Look-ups in named tables: a row name and a column name give one cell, copied from the table.

nevet =
|  | povebes | rud | rizova |
|---|---|---|---|
| pebomor | 53 | 31 | 37 |
| fofov | 47 | 19 | 63 |
| lizi | 53 | 33 | 37 |
| zam | 43 | 41 | 79 |
| tiruzen | 42 | 21 | 37 |
| bobufi | 42 | 22 | 37 |
| vev | 42 | 20 | 38 |
| pufam | 43 | 27 | 37 |
| vun | 48 | 38 | 39 |
| vak | 43 | 30 | 37 |
| bod | 50 | 36 | 38 |

What is the rizova of fofov in nevet?
63
What is the rud of tiruzen in nevet?
21
What is the povebes of zam in nevet?
43
What is the rizova of bobufi in nevet?
37
What is the rud of fofov in nevet?
19
What is the rizova of pufam in nevet?
37
What is the rizova of pebomor in nevet?
37
What is the rizova of lizi in nevet?
37
What is the rizova of vun in nevet?
39
What is the rud of zam in nevet?
41
What is the rud of vun in nevet?
38
What is the povebes of fofov in nevet?
47
What is the rizova of vak in nevet?
37
What is the povebes of bobufi in nevet?
42
Row with the largest rud: zam

dutop =
        doreme  tavi  rufeg  fiz
bet         99    20    131   48
tupi       114   103    165   95
gezope     132   146    135  153
tobiva      89   142    131  174
lafiz       93   117    165  222
gaf         10    68     56   54

tavi of gezope: 146
doreme of tobiva: 89
tavi of tobiva: 142
rufeg of tupi: 165
doreme of gezope: 132
tavi of lafiz: 117
rufeg of tobiva: 131
fiz of tupi: 95
rufeg of bet: 131
doreme of gaf: 10
tavi of bet: 20
fiz of bet: 48
doreme of tupi: 114
rufeg of lafiz: 165
rufeg of gezope: 135
tavi of gaf: 68
fiz of gaf: 54
Row with the largest doreme: gezope

Table timoli
,gir,monoped,budi
ronumar,32,64,83
gogi,79,55,43
bol,17,53,63
bom,51,78,24
supama,51,32,57
vulir,51,76,73

gir of bol is 17
monoped of bom is 78
gir of bom is 51
budi of ronumar is 83
budi of supama is 57
monoped of vulir is 76
gir of vulir is 51
budi of bol is 63
gir of ronumar is 32
Row with the largest monoped: bom

dul:
|  | sevefe | kebaba | pekeniz |
|---|---|---|---|
| tedo | 4163 | 7538 | 4722 |
| dos | 3806 | 3412 | 5717 |
| rig | 6472 | 2796 | 1888 |
| rokolus | 3569 | 2599 | 5699 |
| vabin | 1589 | 3438 | 1972 |
| zegudil | 4499 | 4642 | 1130 |
| kulat | 4250 | 5873 | 6153 |
| nur | 4323 | 8307 | 4503 |
| mun | 3813 | 1736 | 6505 |
| favuzuz | 6033 | 4331 | 5865 |
| fus | 5158 | 5024 | 6070 |

What is the kebaba of zegudil in dul?
4642
What is the sevefe of fus in dul?
5158
What is the sevefe of vabin in dul?
1589
What is the pekeniz of tedo in dul?
4722
What is the kebaba of kulat in dul?
5873
What is the sevefe of rig in dul?
6472
What is the pekeniz of fus in dul?
6070
What is the kebaba of favuzuz in dul?
4331
What is the kebaba of rig in dul?
2796
What is the sevefe of favuzuz in dul?
6033
What is the sevefe of dos in dul?
3806
What is the kebaba of fus in dul?
5024
What is the sevefe of kulat in dul?
4250
What is the kebaba of vabin in dul?
3438
What is the sevefe of mun in dul?
3813
Which row has the largest kebaba? nur

gerokek =
	gidis	rodolu	poz
gonumad	9739	93909	43672
moru	17903	87946	58860
bag	18791	86741	54709

poz of bag: 54709
rodolu of moru: 87946
rodolu of bag: 86741
gidis of moru: 17903
poz of moru: 58860
rodolu of gonumad: 93909
gidis of gonumad: 9739
Row with the largest poz: moru

mifulav.csv
,laki,nozu,rezabo,sireto,lodekos,rera,lasev,popo,fidot
buruvir,-6029,-6588,-3225,-6165,56,-4880,38,3106,-988
nidu,-5600,-6208,-3008,-5621,-92,-4667,-198,2411,-1211
mov,-7715,-3697,-2949,-3474,3463,-3268,-1864,709,-1898
zutana,-6813,-5119,-716,-420,4712,-4644,-2501,-3357,-4448
nudu,-7808,-4992,-914,-487,5762,-4587,-2635,-3025,-4399
fevake,-3003,-9778,-797,-4327,-1703,-7254,548,-265,-3231
sisena,-8466,-3945,-2968,-3497,4313,-3472,-1890,877,-2000
voluf,-3730,-8415,389,-1113,1162,-6751,-1043,-3733,-4990
zetezo,-9319,-4172,-3383,-4218,4796,-3572,-1681,1904,-1620
vunasi,-3858,-8814,740,-684,1645,-7096,-1116,-4274,-5429
bof,-3141,-9081,-1044,-4317,-1621,-6768,355,-142,-3001

rezabo of mov: -2949
laki of vunasi: -3858
lasev of zetezo: -1681
fidot of zutana: -4448
sireto of buruvir: -6165
popo of zutana: -3357
fidot of fevake: -3231
rezabo of vunasi: 740
lodekos of mov: 3463
popo of sisena: 877
nozu of fevake: -9778
rera of zetezo: -3572
nozu of mov: -3697
popo of fevake: -265
rezabo of nidu: -3008
rezabo of fevake: -797
rera of sisena: -3472

